These are the activations of a small neural network, seen along a few directions. Each row is one input.
Each table varies a few parts of the input and shows all the possible inputs, shuffled.
A made-up example of a description, with smaller parts first: line(6) and (point or line(11) or (values(3) and ring(8))).
Shared parts are said once, and a part with two or three values counts as separate values.
In the rows, 128 means zero.

Other details of the inputs vary at random and push rows far along two fixed directions, the same in every table; ignore that.

A family of inputs:
row 1: [192 160  93  73 104 110 113 146 139  61  93 181 188 150 156  36]
row 2: [182 150 131 107  50  88 116 146 127  66 107 197 163 161 168  72]
row 3: [110 104 165 170 162 177 142 130 151 169 172  58 146 134  99 155]
row 4: [ 89  96 146 150 170 158 155 114 120 156 112  54  89  98 114 140]
row 5: [147 134  75 120 193 115 107 210 140 139 114 174 157 121 135 119]
row 6: [120 153 162  86  72 131 122  61  88  55 147  98 136 173 129  98]
row 7: [147 115  90 108 175 109 110 195 146 171  80 142 153 100 161  80]
row 8: [ 80 142 150 136 160 136 116 122 101 145 172  89 116 149 119 191]
row 9: [ 76 102 153 107 155 146 107 116 130 160 165  99  62 133  92 159]
row 10: [158 107  88 180 152 115 135 192 135 124 110 180 128 106 124 145]
row 11: [ 88 116 129 165 186 166 144 123 115 123 143  81  93 121  89 179]
row 12: [129 114 129 147 114  92 119 196 138 192  99 163 151 107 166 114]
row 13: [169  85  98 154 144 118 125 176 169 161 121 186 101  93 112 130]
row 14: [140 176 123 104  85 146 150  23 139 108 146 120 148 129 113 137]
row 15: [106 145 165  89  83 139 122  77  97  52 137  97 117 170 122  96]
row 16: [135  99 132 147 130  86 115 205 135 187  95 158 126 110 167 119]
row 17: [152 180 123  90  80 137 150   4 128  77 136 123 132 139 120 130]
row 18: [ 61 119 148 135 172 144 114 141  98 130 157  88  86 139 100 180]
row 19: [160  72 127 173 144 138 130 212 161 120 105 158 114 113 117 100]
row 20: [106 112 149 155 165 148 155 104 126 179 126  51 117 109 127 156]
row 21: [148 153 144 108  79 151 153  35 105  37 130  93 148 154 121  96]
row 22: [ 89 152 149  83  87 117 136  60  83  84  98  91 110 136 147 100]
row 23: [129  84 126 143 131  87 112 206 125 175  93 158 114 102 157 110]
row 24: [146  93 113 122 121  98  97 186 149 162 132 198  96 116 127 127]
row 25: [ 98 146 127 170 164 162 149 105 125 150 164  82 146 127 104 189]
row 26: [156 110 108 173 126 112 151 180 156 182  87 151 157  87 154 115]
row 27: [178 172 126 102  25  92 122 126 127  60 108 204 192 159 170  62]
row 28: [ 91 112 158 116 158 143 104 117 137 194 182  95  86 138 105 181]
row 29: [159 193  94 115  51  82 125 130 112  68 107 224 185 142 170 110]
row 30: [100 173 131  99 100 120 125  65  73  63 145 117 129 156 128 147]
row 31: [104 133 118  74 198 162 105  98 144 171 164  84 117 133  98 137]
row 32: [104 132 131 170 181 157 144 114 121 146 160  78 121 130 104 194]
row 33: [103 103 142 148 159 149 154  98 112 159 121  55 108 103 121 142]
row 34: [116 187 139  71  63 130 123  28 117 108 157 132 143 152 129 132]
row 35: [157  84 101 152 147 125 128 181 174 148 109 188  86  92 107 123]
row 36: [182  99 127 168 124 124 135 186 163 126 116 160 148 126 136 109]
Description of these inputs: values(4) and (point or (values(2) and line(4))).
Q: Changing only the values(4) part turns row 17 into row 32. The same change can be made to row 31. Which row results?
A: row 5
Q: Which other rows does row 3 become when the values(4) part takes its other values? List them by row number.
A: row 14, row 25, row 26
Q: Which other rows does row 35 become when the values(2) part takes its other values? List them by row number.
A: row 9

A family of inputs:
row 37: [102 116 149 137 145 151 141  99 125 142 140  73 110 126 110 144]
row 38: [148 129 117 129 128 120 116 153 143 128 136 162 136 135 128 129]
row 39: [129 122 130 135 112 108 119 162 126 131 118 152 128 130 138 121]
row 40: [100 134 142 129 147 152 138  97 114 118 143  74 124 137 112 141]
row 41: [140 112 107 146 146 125 127 163 139 137 119 153 123 113 123 131]
row 42: [102 142 142 102 148 148 122  93 122 144 154  79 136 141 122 136]
row 43: [146  97 128 150 133 122 133 164 139 143 110 139 120 114 135 117]
row 44: [144 115 129 125 126 120 113 163 133 122 125 147 133 136 135 107]
row 45: [151 113 129 148 119 121 137 152 133 126 110 139 135 121 139 111]
row 46: [149 121 117 150 117 123 138 144 140 130 119 151 138 115 129 127]
row 47: [150 112 115 155 134 123 133 154 149 149 121 152 122 110 127 139]
row 48: [155 213 104  68  53 113 152  14  95  26  93 140 182 147 160  78]
row 49: [128 125 129 135 112 114 120 159 129 132 121 159 128 127 138 126]
row 50: [146 126 116 140 126 119 136 142 143 147 108 140 150 111 145 116]
row 51: [145 107 115 154 132 125 133 156 146 148 119 150 122 107 125 131]
row 52: [ 90 127 147 123 139 139 123 102 113 146 157  94 107 133 113 159]
row 53: [141 107 122 152 131 127 135 159 147 146 113 148 120 108 128 125]
row 54: [139 124 123 126 124 125 117 159 141 125 128 158 134 132 129 116]
row 55: [146 117 107 147 148 123 127 161 143 138 121 154 123 116 124 139]
row 56: [ 98 125 139 131 159 157 134 104 121 134 144  82 111 127 107 150]
row 57: [130 132 120 125 121 108 118 155 130 152 117 149 141 123 152 122]
row 58: [144 116 117 131 143 120 113 165 148 146 136 161 120 126 123 133]
row 59: [153 131 112 113 106 113 118 150 141 107 112 181 132 129 137 100]
row 60: [151 207 114  69  31  99 141  18  92  27 109 167 153 156 156  99]
row 61: [ 93 138 149 122 127 140 127  92 107 133 156  94 121 141 117 156]
row 62: [ 86 122 154 121 138 137 123 108 112 141 148  84 105 136 117 149]
row 63: [139 111 117 130 140 122 112 167 145 144 134 159 121 123 121 126]
row 64: [165 138 109 126 100 108 134 142 123  81  95 168 149 129 151  90]
row 65: [102 115 154 111 153 149 117 110 118 136 155  78 109 143 111 136]
row 66: [ 86 127 153 122 138 142 124 105 114 144 151  91 105 133 116 154]
row 67: [102 116 145 128 161 152 132 107 113 130 141  72 111 132 114 141]
row 68: [105 129 151 137 133 151 145  89 120 128 141  72 124 133 114 141]
row 69: [105 132 149 137 133 156 145  87 122 130 144  79 124 129 113 146]
row 70: [ 93 130 161 120 128 137 123 100 101 127 148  79 118 145 125 142]
row 71: [155 196 108  93  68 121 150  36 103  35 113 145 161 149 142 108]
row 72: [139 118 107 134 154 121 127 162 141 155 108 142 135 109 135 121]
row 73: [ 90 135 145 111 146 135 122 102 114 164 145  82 117 130 127 148]
row 74: [141 126 115 142 131 126 133 155 136 118 114 152 136 121 131 120]
row 75: [139 116 116 117 148 119 113 168 146 163 123 148 131 119 134 116]
row 76: [143 124 118 128 125 122 116 155 139 127 134 160 136 131 126 121]
row 77: [165 149  97 127  95 109 137 130 128  82 102 181 154 125 142 103]
row 78: [100 133 151 113 139 150 122 100 119 124 156  80 122 149 110 135]
row 79: [ 98 121 140 130 159 152 134 106 119 132 141  75 111 131 108 145]
row 80: [129 102 134 135 129 107 114 176 128 145 119 148 114 122 140 123]
row 81: [136 105 124 127 138 120 112 173 144 140 125 150 119 127 125 116]
row 82: [124 143 137 135 124 145 145  79 124 121 144  97 132 132 118 151]
row 83: [137 130 122 137 116 109 120 153 130 136 129 164 130 131 138 140]
row 84: [144 113 115 143 141 120 132 155 147 166 108 140 134 104 138 120]
Q: Changing only one part turns row 78 into row 39. The same change can be made to row 38. Which row results?
A: row 83
Q: What do these inputs look like to the network?
A: values(2) and line(4) and (point or line(5))
Q: Which other rows does row 57 become when the line(4) part takes its other values? List them by row number.
A: row 42, row 48, row 50
Q: List by row number the other rows that have the line(4) part and the values(2) part in common with row 79.
A: row 41, row 55, row 56, row 67, row 72

A family of inputs:
row 85: [ 85 112 163 108 133 133 103 133 108 136 157 100  97 149 116 135]
row 86: [165  73 109 183 124  97 129 235 162 166  87 200 117  88 143 112]
row 87: [100  96 137 157 224 176 117 159 154 199 185  71 114 125  82 184]
row 88: [148 107 104 121 141  94  83 221 157 170 137 213 120 126 133 131]
row 89: [101  92 136 158 221 169 118 180 156 201 166  78 119 120  94 168]
row 90: [116 159 145 115 124 169 143  40 109  66 166  76 129 160  96 145]
row 91: [ 88  87 155 176 181 163 134 134 139 189 175  75  80 116  84 200]
row 92: [140 151 114  75  86  92 100 136 121 107 112 183 142 141 156  86]
row 93: [153 152 118 139  73 102 137 132 119  82 107 180 150 134 151 116]
row 94: [183 155  91 120  71 109 145  97 128  45  97 198 137 128 135 100]
row 95: [139  91 123 137 127  95  90 236 146 147 124 206 105 129 135 120]
row 96: [168 158  91 101  91 109 142  97 128  84  83 168 155 116 151  81]
row 97: [171 123 110 137 102 117 134 162 137  79  97 173 150 128 140  81]
row 98: [ 94 114 151 144 168 137 126 145 122 193 142  70 132 123 134 153]
row 99: [ 92 131 160 115 138 162 151  44  97 101 135  34 107 136 111 132]
row 100: [151 139 104 134 117 118 135 118 146 142 124 165 133 112 130 141]
row 101: [104 115 150 146 167 169 134 120 129 124 160  73 116 141  95 152]
row 102: [186  92  93 150 151 100 116 247 169 158  82 194 156 103 156  78]
row 103: [168 109  97 133 138 105 130 180 149 147  79 167 139  99 153  91]
row 104: [123 183 123  58  79 108 108  73 107  79 132 155 141 159 143 105]
row 105: [ 80 131 174  86 117 134 110  86  91 111 152  71 102 162 125 123]
row 106: [146 162 108 126 104 111 130 112 128 119 132 164 157 133 140 140]
row 107: [ 67 107 167  99 178 141  95 138 116 194 166  59 100 142 119 147]
row 108: [162 136 112 154  89 101 130 158 131 102 120 195 142 130 141 133]
row 109: [167  69 115 180 126  93 130 237 159 168  77 190 117  90 152 103]
row 110: [100 173 138 101 114 151 150  19 110 115 143  74 131 133 119 149]
row 111: [ 94  83 153 141 172 135  89 193 137 178 180 129  80 139  98 173]
row 112: [ 95 117 152 151 141 153 144  97 124 144 148  80  99 123 104 167]
row 113: [110 178 138  82 121 162 144  21 103  79 143  58 157 152 119 113]
row 114: [116 154 121 110 149 156 140  51 122 120 153  89 123 130 103 156]
row 115: [ 79  62 165 196 199 150 120 211 136 222 162  74  99 113 106 185]
row 116: [164 122 123 130 107 119 136 150 130  81  94 147 148 133 145  78]
row 117: [144 184 114  87  61 116 153  31 109  76  98 134 157 127 152  95]
row 118: [155  90 106 168 147 120 131 201 155 138 105 175 110 103 123 127]
row 119: [136 191 116 101  76 115 141  62 108  84 119 143 168 143 151 120]
row 120: [146 149 134 126  69 102 141 112 104  80  95 145 153 138 163  96]
row 121: [100 162 148  95 112 145 151  22 102 121 126  54 134 131 134 127]
row 122: [167 155  87 111 106 112 139 112 138  95  93 178 148 116 142 100]
row 123: [114 114 137 137 140 147 143 105 119 117 126  90 110 121 111 130]
row 124: [102 139 139 130 138 134 130 113 116 158 140  93 145 128 134 146]
Q: Changing only one part turns row 91 into row 86. The same change can be made to row 90. Which row results?
A: row 97
Q: Changing only one part turns row 119 into row 106. The same change can be made to row 122. Which row results?
A: row 114
Q: What do these inputs look like to the network?
A: values(2) and line(4) and line(5)
Q: A walk changes only the line(4) part. It starts at row 102 and steps to row 113. List the rest of the walk in order.
A: row 89, row 87
Q: Which other rows does row 98 become when the values(2) part takes its other values? List them by row number.
A: row 120
Q: Which other rows does row 104 become when the line(4) part takes its other values? List them by row number.
A: row 88, row 92, row 107
Q: A walk changes only the line(5) part. It starts at row 95 and steps to row 93. List the rest of the walk in order.
A: row 112, row 118, row 101
